A small network was shown many inputs. Here are its activations along a few directions, one row for each input.
In each table, some parts of the input vary, and every possible input appears once, in random order.
Descriptions start from the smaller parts, as in this example, which fits no table here: one of 6 places along a line, together with either a single point or (one of 2 separate values, together with one of 5 places around a ring) or one of 11 places around a ring.
Shared parts are said once, and a part with two or three values counts as separate values.
In the rows, zero is written as 128.

Other details of the inputs shift rows strongly along three fixed directions, in all tables alike. That doesn't count.

Table:
row 1: [186 129 133 139 147 156  80 161  77 116 147  99]
row 2: [111 157 120 116 113 132 143 129 118 120 134 160]
row 3: [184 105 121 150 131 151  71 164  84 107 120 115]
row 4: [151 116 147 128 188 204 164 120 220 169  43 111]
row 5: [105 107 157 167 122  60 155  98 152 124 156  78]
row 6: [113 163 119 103 127 125 135 118 118 123 142 151]
row 7: [172 113 137 151 142 160  73 163  73 114 128 112]
row 8: [116 163 122 107 117 125 141 130 119 124 139 155]
row 9: [115 153 114  94 123 118 125 118 129 115 136 150]
row 10: [115 152 121 112 113 125 137 128 125 116 134 165]
row 11: [104 102 145 160 116  57 153 100 155 119 147  70]
row 12: [103 160 120 105 129 125 131 120 110 129 131 149]
row 13: [109 148 118 121 118 123 129 123 121 121 125 172]
row 14: [100 146 123 111 123 124 122 124 120 121 123 165]
row 15: [ 93 155 120 116 124 131 129 129 112 127 125 156]
row 16: [109 161 118 117 114 132 144 133 117 122 136 157]
row 17: [ 98 101 159 169 123  59 151  95 145 127 144  81]
row 18: [115 137 112  95 108 131 134 128 131 147 149 157]
row 19: [166 122 145 129 179 206 179 124 225 164  53 112]
row 20: [111 132 110 104 104 138 136 127 129 142 144 162]
row 21: [184 109 132 131 143 148  65 153  82 108 128 105]
row 22: [ 87  90 147 173 113  62 147 107 149 120 129  79]
row 23: [113 148 115 107 109 125 133 128 128 112 129 160]
row 24: [174 149 154 122 173 185 161 123 231 151  42 100]
row 25: [ 94 103 152 193 114  70 162 104 141 129 141  90]
row 26: [115 131 105  94 120 130 149 134 125 135 146 157]
row 27: [113 137 109  91 118 131 128 116 130 146 152 152]
row 28: [114 146 109 105 107 123 134 130 128 112 125 157]
row 29: [118 153 117  98 114 118 132 130 130 116 134 155]
row 30: [170  43 163 197 133 102  94 132 109 143 159  30]
row 31: [108 144 111 116 114 123 126 124 125 117 120 167]
row 32: [103 157 114 125 119 130 136 128 113 127 127 163]
row 33: [189 129 136 144 137 156  86 172  78 117 145 103]
row 34: [119 158 123 103 117 119 135 129 127 121 138 160]
row 35: [184 108 127 129 140 146  66 155  81 109 124 102]
row 36: [189  93 117 126 149 160  87 160  84 124 153 105]
row 37: [ 87  91 152 175 115  64 146 105 150 120 133  82]
row 38: [ 84  75 147 172 110  77 148 103 150 151 148  84]
row 39: [182 119 137 141 146 155  74 153  71 117 134 105]
row 40: [161 118 141 138 183 204 171 119 221 170  45 118]
row 41: [106 125 105  91 131 130 138 119 117 137 136 155]
row 42: [105 128 106 113 109 136 128 122 125 147 136 169]
Each input here is: one of 6 places around a ring, together with either one of 2 separate values or one of 5 places along a line.
Question: The inputs of row 25 and row 2 match in every part but the place on the ring of 6. If row 32 is changed in the same way as row 25 into row 2, which row does it become?
Answer: row 16
Question: The inputs of row 37 and row 23 match in every part but the place on the ring of 6. If row 14 is changed in the same way as row 37 into row 23, which row does it become?
Answer: row 10
Question: Which other rows agree with row 9 in the place on the ring of 6? List them by row number.
Answer: row 1, row 5, row 6, row 11, row 27, row 36
Question: Change only the choice among 2 separate values in row 42. List by row number the other rows that result.
Answer: row 40

Table:
row 43: [142 132 159 150 157 143 161 113 194 141  84  76]
row 44: [145 133 121 133 131 140 110 140 103 118 118 131]
row 45: [145 122 122 114 135 141  98 129 109 139 133 126]
row 46: [ 67 157 101  75 117 109 167 109 135 136 143 182]
row 47: [139 135 132 131 126 143 104 149 108 120 122 130]
row 48: [ 83 160 104  94 105 120 167 110 149 143 146 173]
row 49: [146 133 123 137 136 140 107 140 109 114 124 137]
row 50: [ 92 164 127 101 121 113 160  99 152 125 126 162]
row 51: [142 119 124 113 139 146 104 134 110 130 137 126]
row 52: [ 93 153 131 119 124 120 158 103 156 126 112 159]
row 53: [125 146 153 132 143 125 158 111 180 142 102 116]
row 54: [147 117 122 131 125 151 120 145 106 133 133 139]
row 55: [140 134 124 131 128 144 108 144 106 115 120 127]
row 56: [139 112 120 125 138 147 115 147 106 129 129 135]
row 57: [146 141 133 121 129 140 106 146 111 120 131 123]
row 58: [139 116 120 124 132 144  96 131 107 138 123 132]
row 59: [154 122 123 121 128 148 122 143 109 134 142 131]
row 60: [ 94  60 134 180  93  46 106 125  66 110 201  82]
row 61: [178  91 167 162 165 148 156 116 228 147  68  54]
row 62: [145 134 134 133 129 138 104 145 109 121 123 138]
row 63: [151 109 114 119 120 138 104 145 122 115 121 136]
row 64: [152 139 125 127 139 137 109 138 111 115 134 130]
row 65: [ 84  92 151 190 103  24 168  95 133 119 169  58]
row 66: [ 84 149 109 112 108 127 165 114 152 144 132 170]
Question: What is each input in this table made of?
Answer: one of 2 separate values, together with either a single point or one of 5 places along a line or one of 6 places around a ring
Question: The inputs of row 44 and row 65 match in every part but the choice among 2 separate values. If row 55 is changed in the same way as row 44 into row 65, which row does it become?
Answer: row 43
